A small network was shown many inputs. Here are its activations along a few directions, one row for each input.
In each table, some parts of the input vary, and every possible input appears once, in random order.
Descriptions start from the smaller parts, as in this example, which fits no table here: one of 8 places around a ring, together with either a single point or one of 11 places along a line or (one of 3 separate values, together with one of 6 places along a line).
Shared parts are said once, and a part with two or three values counts as separate values.
(in the rows, 128 means zero)

Other details of the inputs shift rows strongly along two fixed directions, in all tables alike. That doesn't count.

A family of inputs:
row 1: [ 78 166 120 143 164 130 103 121 156  90 189 180 184  85]
row 2: [ 65 133  74  87 133 137 128 157 144 132 186 118 137 136]
row 3: [158 102 121 149 119 158 135 117 134 156  78  89 130 158]
row 4: [161 101 128 122 127 156 121 136 123 156  76  82  93 145]
row 5: [169 166 152 177 101  66 141 126 125 147  98 125 156 115]
row 6: [104 142 122 111 176 141  92 155 153  97 161 192 180  61]
row 7: [186 147 144 173  80 112 143 128 132 115  82 180 153 132]
row 8: [ 81 123 113 105 183 171 127 129 151 106 176 154 155  99]
row 9: [ 86 155 137 147 162 113 109 144 142  99 189 182 166  61]
row 10: [175 153 133 171 109 102 127 138 122 114  61 168 146 128]
row 11: [167 151 121 190 106 115 143 122 121 119  75 163 169 146]
row 12: [166 133 146 156 138 124 115  87 111 122  99  93  79 132]
row 13: [ 86 128 123 119 145 141 111 195 157 127 160 178 194  67]
row 14: [165 130 106 138  92  92 119 136 132 149  79 101 120 136]
row 15: [136 134 125 120 127 136 167  82  98 164 118  28  44 205]
row 16: [154  91 110 101  81 142 156 111 116 166 117  44  34 187]
row 17: [166 155 156 152  99  59 122 105 120 133  94 135 176 143]
row 18: [167 139 140 192 105  97 151 142 117 126  73 168 152 121]
row 19: [ 77 133  97  91 115  90  96 171 146 112 172 180 204 104]
row 20: [ 37  92 129  54 182 174 125  94  92 114 209  80  35 165]
row 21: [ 44  85 120  63 198 196 149 139 114 130 202  97  54 113]
row 22: [157 113 150 137 119 153 139  70 112 130 133  78  42 157]
row 23: [202 117 157 170 108 128 124 100 148 121  90 160 164 100]
row 24: [153  73 138 115 117 146 122 118 106 147  83  87 115 168]
row 25: [ 32 103  82  52 148 154 148 174 118 151 210  79  56 136]
row 26: [176 100 156 156 130 111 114  94 123 116  78 156 182 111]
row 27: [ 92 121 126  85 126 171 112 176 165 121 175 163 159  98]
row 28: [ 88 195 126 100 148  90 105 163 153 111 173 170 171  90]
row 29: [153 119 144 151 103 107 137 119  96 112  75 151 144 160]
row 30: [158 138 145 113  98 128 159  93 110 157 129  60  48 180]
Each input here is: one of 5 separate values, together with either a single point or one of 5 places around a ring.
The inputs of row 17 and row 15 match in every part but the choice among 5 separate values. If row 29 is changed in the same way as row 17 into row 15, which row does it become?
Answer: row 11
Which other rows does row 9 become when the choice among 5 separate values takes its other values? List them by row number.
Answer: row 1, row 12, row 20, row 22
Which other rows does row 14 become when the place on the ring of 5 takes its other values? List them by row number.
Answer: row 4, row 6, row 12, row 28
Which other rows agree with row 27 in the choice among 5 separate values? List them by row number.
Answer: row 7, row 16, row 22, row 23, row 30

A family of inputs:
row 31: [168 133 145 156 127 135 147  75 105 146 100 100  63 174]
row 32: [130 163 133 154 135 116 135 115 143  97 146 181 181 103]
row 33: [132 149 126 143 116  99 117 134 157 124 156 146 197  94]
row 34: [122 174 112 136 102 104 117 171 127 113 123 172 173 107]
row 35: [174 133 129 140 103 124 133  97 100 163  94  41  58 152]
row 36: [182 150 148 173 111 118 136  86  90 126  82 103  86 145]
row 37: [ 15  98 102  39 185 208 168 195 105 146 209 104  40 140]
row 38: [121 146 114 139 102 105 134 158 138 115 137 174 196 124]
row 39: [105 139 124 143  95  97 123 158 139 116 128 176 191 119]
row 40: [129 136 142 146 145 125 130 164 151 144 139 146 166  64]
row 41: [127 164 121 138 121 105 115 127 171 128 142 148 193  95]
row 42: [  6 122  92  15 158 166 153 170 113 124 209  99  34 156]
row 43: [110 147 150 160 128 103 116 116 135  98 144 181 177 103]
row 44: [174 132 141 141 115 123 134 103 124 162  95  37  60 172]
row 45: [122 112 129  97 108 146 111 164 142 115 129 176 172 120]
row 46: [116 142 136 145 110  91 105 134 158 127 146 149 190  90]
row 47: [181 151 160 177 123 117 135  92 112 124  82  99  91 165]
row 48: [168 111 154 175 116 102 139  78  93 129  88 101 100 159]
row 49: [151 121 135 134 111 134 103 148 178 119 142 166 177  68]
row 50: [167 119 138 125 104 104 144  90 119 160  85  46  53 152]
row 51: [182  78 119 152 126 162 134 100 122 162  81  49  66 139]
row 52: [110 136 118 141 104  87 121 163 132 116 128 174 189 119]
row 53: [131 146 158 168 157 131 137 147 132 112 130 188 169  72]
row 54: [ 26 143  97  45 161 173 138 184 123 122 206 105  63 168]
row 55: [142 118 122 130  99 139 120 172 160 110 121 196 176  97]
row 56: [ 32 135  89  44 154 176 143 166 124 141 209 123  64 166]
row 57: [119 148 119 127 104  86 115 160 128 125 129 184 184 118]
row 58: [199  94 158 167 110 156 138  86 121 120  80 122  90 138]
row 59: [186 127 149 161 127  93 140  83  96 121  87 102  90 156]
row 60: [125 155 144 145 135  92 109 119 123 107 145 190 172 102]
row 61: [181 121 151 176 113 119 152  74 100 127  95 104 110 162]
row 62: [127 152 113 125 116  79 121 167 136 108 127 174 179 117]
row 63: [ 22 122  80  36 156 184 162 164 119 127 219 108  73 163]
row 64: [130 114 142 100 121 142  95 140 160 126 150 145 170  92]
row 65: [178  75 140 118 132 145 124  88 107 162  76  42  94 161]
row 66: [122 167 135 154 137 117 125 109 147 100 138 181 182 108]
row 67: [172  94 143 178 149 143 126  80 103 130  53 103 113 146]
row 68: [135 128 127 168 155 148 111 129 145  95 126 189 170  80]
row 69: [165  76 125 144 140 148 125  93 113 166  66  40  85 151]
row 70: [ 23 129  84  44 154 181 151 157 125 129 203 112  81 166]
row 71: [ 34  85  95  22 179 193 128 167 108 126 185 112  95 157]
row 72: [180  89 155 143 144 147 128  72  92 129  64  92 104 164]
row 73: [179 110 130 128 117  98 136  94 108 158  97  42  62 163]
row 74: [131 120 100 150 125 141 116 173 150 116 111 186 181  94]
row 75: [120 140 129 143 119  81 104 139 150 127 148 149 189  90]
row 76: [130 151 130 129 118  79  98 136 147 136 147 157 182  90]
row 77: [193  96 169 149 112 149 125  78 110 124  74 117 107 150]
row 78: [120 167 147 142 132  90 122 123 140  93 132 185 157  89]
row 79: [135 169 126 138 121  99 106 137 170 140 148 160 175  95]
row 80: [ 20  86  80  47 188 197 128 171 115 130 176 110  83 148]
row 81: [176 113 125 137 106 130 157  83 121 165 101  43  76 166]
The inputs of row 59 and row 73 match in every part but one. If row 66 is changed in the same way as row 59 into row 73, which row does it become?
Answer: row 41
The inputs of row 75 and row 52 match in every part but one. If row 51 is changed in the same way as row 75 into row 52, which row does it become?
Answer: row 74
What do these inputs look like to the network?
Answer: one of 3 separate values, together with either a single point or one of 5 places around a ring or one of 11 places around a ring
Which other rows does row 69 become when the place on the ring of 5 takes its other values? List them by row number.
Answer: row 49, row 51, row 64, row 65
Which other rows does row 81 become when the choice among 3 separate values takes its other values? List them by row number.
Answer: row 32, row 63
Which other rows does row 34 become when the choice among 3 separate values takes its other values? List them by row number.
Answer: row 35, row 36
